These are the activations of a small neural network, seen along a few directions. Each row is one input.
Each table varies a few parts of the input and shows all the possible inputs, shuffled.
A made-up example of a description, with smaller parts first: line(6) and (point or line(11) or (values(3) and ring(5))).
Shared parts are said once, and a part with two or three values counts as separate values.
In the rows, 128 means zero.

Other details of the inputs vary at random and push rows far along three fixed directions, the same in every table; ignore that.

Rows:
R1: [144 106  92 138 118 164 113 119 165 139 160 180]
R2: [146  82  91 150 128 160 105 139 157 149 147 173]
R3: [112 185 100 133 124 187  98  85 145 111 129 124]
R4: [103 125 168 133 185 186 118 149  93 139  83  87]
R5: [175 111 153 101  91  38 169 112 104 123 155 134]
R6: [126  71 155 134 188 164 117 203 107 181 138 139]
R7: [168 112 163  81 127  26 145 111 110 155 123 117]
R8: [ 93 148 150 148 153 189 136 137  93  93 111  84]
R9: [105 202  65 146  80 156 101 110 157  83 153 134]
R10: [134 117  76 131 120 147 102 145 168 140 141 172]
R11: [110 188  72 151  96 152 107  98 173  92 116 128]
R12: [ 99 221 165 116 124  94 160  49  95  71  85  70]
R13: [161 107 163  94  98  19 166 122 107 119 131 111]
R14: [179 112  85 119  84  93  99 106 183 151 156 172]
R15: [ 83 213  97 124 113 153  95  92 150  91 121 134]
R16: [102 187 155 105 133 102 142  78  95 109 101 102]
R17: [141 107  90 152 111 159 127 152 162 143 166 182]
R18: [150 104  97 140  88 101 124 141 167 148 176 184]
R19: [147  74 151 137 140 118 153 150 123 146 123 132]
R20: [117  73 135 140 172 161 118 172 121 157 111 128]
R21: [166 148 163  84 109  39 151  78 100 144 130 125]
R22: [ 79 124 147 145 178 169 139 173 105 132  94  86]
R23: [ 84 117 173 140 165 165 133 168  89 107  88  63]
R24: [147  38 167 131 147 131 154 181 102 147 134 115]
Each input here is: line(4) and ring(6).
Changing only the line(4) part turns R6 into R9. The same change can be made to R14. Which row results? -> R23
Which other rows does R17 become when the ring(6) part takes its other values? List them by row number. -> R11, R12, R18, R19, R22
Which other rows does R17 become when the line(4) part takes its other values? List them by row number. -> R5, R16, R21
Which other rows does R16 become when the ring(6) part takes its other values? List them by row number. -> R1, R2, R10, R15, R20

Rows:
R25: [122 180 123 122  90 114 132  81 119  85 126 129]
R26: [151  94 101 130 117 151  95 202 144 144 166 102]
R27: [ 88 188 145 137 148 155 133 131 104 128 122 102]
R28: [127 138  91 140 127 160 110 154 166 160 148 158]
R29: [158 106 167 112  99  53 164 103  92 128 138 131]
R30: [134 112  70 151 127 133 104 141 182 144 143 156]
R31: [156 107  95 128 127 168  89 110 165 144 152 167]
R32: [ 96 147 138 130 136 164 123 114 115 107  77  96]
R33: [130  63 158 123 155  99 134 173 120 154  99 126]
R34: [120 162 124 126 122 168 110  94 129 113 152 138]
R35: [151 187 111 122  73 111 121 106 119  68 146  70]
R36: [149  83 113 148 148 168 127 147 153 169 138 144]
R37: [102 192 105 125 107  89 129  98 142 107 118 116]
R38: [127 162 116 136  93 110 137  78 130  74 112 124]
R39: [106 167 106 149 117 151 143 110 148  98 143 128]
R40: [ 93 113 151 128 169 155 113 162  98 139  71  97]
R41: [133  68 172 121 130 121 158 154  97 147 137 134]
R42: [126 177 101 137 133 141 101 110 160 134 109 131]
R43: [134  87 162 132 160 114 179 133 101 131 116 105]
R44: [122  91 117 136 130 159 120 181 127 150 159 165]
R45: [118 110  84 160 121 150  87 155 167 133 122 155]
R46: [147  87  80 154 114 145 113 138 165 127 138 165]
R47: [149 117  84 124 139 150  75 125 161 156 145 169]
R48: [105 188 103 117 109  87 132 100 142 104 119 119]
R49: [146  87  85 147 106 157 107 128 166 141 141 165]
R50: [105 181 112 123  97  85 117 103 131  99 111 125]
R51: [142 102  89 151 114 158 137 127 178 119 160 160]
R52: [151  87 124 150 145 182 139 146 148 154 149 150]
R53: [121  82 166 108 135 111 152 171  98 153 138 135]
R54: [120  80 154 117 143  99 142 180 105 150 114 133]
R55: [ 97 181 152 140 145 176 142 115 113 113 115 100]
R56: [ 90 158 128 145 154 158 133 110 127 103  89  88]
R57: [164 114 165  75 131  48 125  96 120 154 115 128]
R58: [135 133  87 154 137 159  92 139 173 158 132 152]
R59: [183 120 132 119 100  71 158 101 138 143 173 159]
R60: [181  93 126 119  87  74 149  96 129 125 144 158]
R61: [116 177 126 141  90 105 139  89 121  77 124 124]
R62: [179 115 166 115 121  60 174  86 109 141 133 122]
R63: [166 106  86 156  97 182 103 159 153 105 163 102]
R64: [157  76 166 119 159 119 156 141 124 169 116 120]
R65: [150 150 139 109  95  48 174  80 130 102 147 129]
R66: [134 105  82 148 118 175 104 134 154 129 124 153]
R67: [122 195 115  91 118 110  98  83 123 120 125 134]
R68: [147 112 153  89 103  35 143 120 102 141 120 134]
R69: [133  87 174 126 137 120 156 128  89 127 106 114]
R70: [121 118  97 160 105 169 123 147 156 107 155 164]
R71: [146  94 180 105 158 130 147 111  89 140 122 113]
R72: [120 116 179  99 149 113 135 140  78 154 140 123]
R73: [125 174 113 138 105 110 147  66 141  85 124 115]
R74: [120 200 116  97 114 106  93  76 124 115 128 128]
R75: [190 103 124 107 117  74 118  79 133 149 149 160]
R76: [124 117  86 143 118 157  85 143 173 136 123 157]
R77: [108 108 167 117 151  99 168 160 100 144 136 114]
R78: [138  54 162 138 149 109 147 155 110 145 110 121]
R79: [141 179 114 131 116 110 127  70 137 113 107 112]
R80: [111 189 101 138 127 144 110 121 146 132 126 130]
R81: [117  85 114 130 116 161 120 178 129 152 161 163]
R82: [165 105 114 119 110  41 136 113 166 147 137 150]
R83: [ 88 193 142 128 146 162 132 133 110 122 119 104]
R84: [ 77 123 164 116 159 161 125 173 105 137  93 102]
R85: [145  88  90 159 103 157 128 135 156 118 149 165]
R86: [ 87 120 162 156 169 161 158 155  92 122 118  93]
R87: [132  98  94 158 110 175 124 141 159 107 141 159]
R88: [ 71 135 162 135 164 156 153 172 106 126 119  98]
R89: [102 185 108 118  96  90 117 105 136  91 108 127]
R90: [ 91 127 149 142 189 148 126 162 114 134  79  92]
R91: [ 90 157 138 130 148 148 102 128 116 119  74  97]
R92: [ 89 190 149 126 150 166 134 138 110 122 118 104]
R93: [162  83  98 138 126 151  83 193 151 143 143  99]
R94: [108 156 107 148 104 152 129 119 132  86 132 139]
R95: [100 173 151 144 148 171 140 116 105 118 119 100]
R96: [140  65 151 132 160 106 163 149 120 153 114 117]
R97: [130 192 116 124 117  99 115  84 147 126  96 112]
R98: [166 104  81 152 107 170  91 160 161 114 151  98]
R99: [184 111 135  99 110  83 137  92 121 140 176 169]
R100: [158 113  84 134  89 145 101 185 154 122 194 122]
R101: [111 110 165 119 157  94 170 162  95 141 133 112]
R102: [141 116 151  94  97  35 140 113 103 141 122 131]
R103: [154 120 118 121  82  50 146 130 130 124 162 166]
R104: [ 94 141 166 123 180 162 132 169 106 155 101 101]
R105: [144 116  95 138 135 182  89 112 158 143 144 157]
R106: [168 110 160  86 135  41 119  90 109 160 121 131]
R107: [115 166 141 139 157 178 146 110 106 113  97  98]
R108: [ 71 175 131 131 156 146 128 140 125 115 101  96]
R109: [165 106 111 122  96  45 120 117 154 129 124 158]
R110: [ 98 191 120 121  87  99 135 108 132  83 125 129]
R111: [105 184 113 123  91  90 132 106 120  86 129 132]
R112: [145  86  86 150 110 150 114 140 175 127 139 165]
R113: [102 122 175 117 171 185 133 139  83 133 124 105]
R114: [138  83 169  90 163 111 126 157 100 176 134 135]
R115: [128 136  97 121 132 177 100 145 142 143 175 170]
R116: [111 164 144 124 159 186 118  93  96 104 103 106]
R117: [ 97 104 151 142 178 159 146 151 112 124  87  90]
R118: [145  95 182 104 158 132 143 109  87 141 123 115]
R119: [132  84 178  98 156 116 138 156  92 170 158 136]
R120: [ 94 151 149 133 134 179 133 109 111  95  93  98]
What do these inputs look like to the network? -> ring(6) and (point or (values(3) and ring(5)))
Changing only the ring(6) part turns R84 into R120. The same change can be made to R68. Which row results? -> R60
Which other rows does R77 become when the ring(6) part takes its other values? List them by row number. -> R30, R37, R56, R73, R86
Which other rows does R88 become when the values(3) part takes its other values? List them by row number. -> R77, R101
Start at R62 and move only the ring(5) part, one step at a time. The first step leads to R73. Which rows follow, in order? -> R85, R69, R118
Which other rows does R45 become when the ring(5) part takes its other values? List them by row number. -> R30, R58, R91, R106
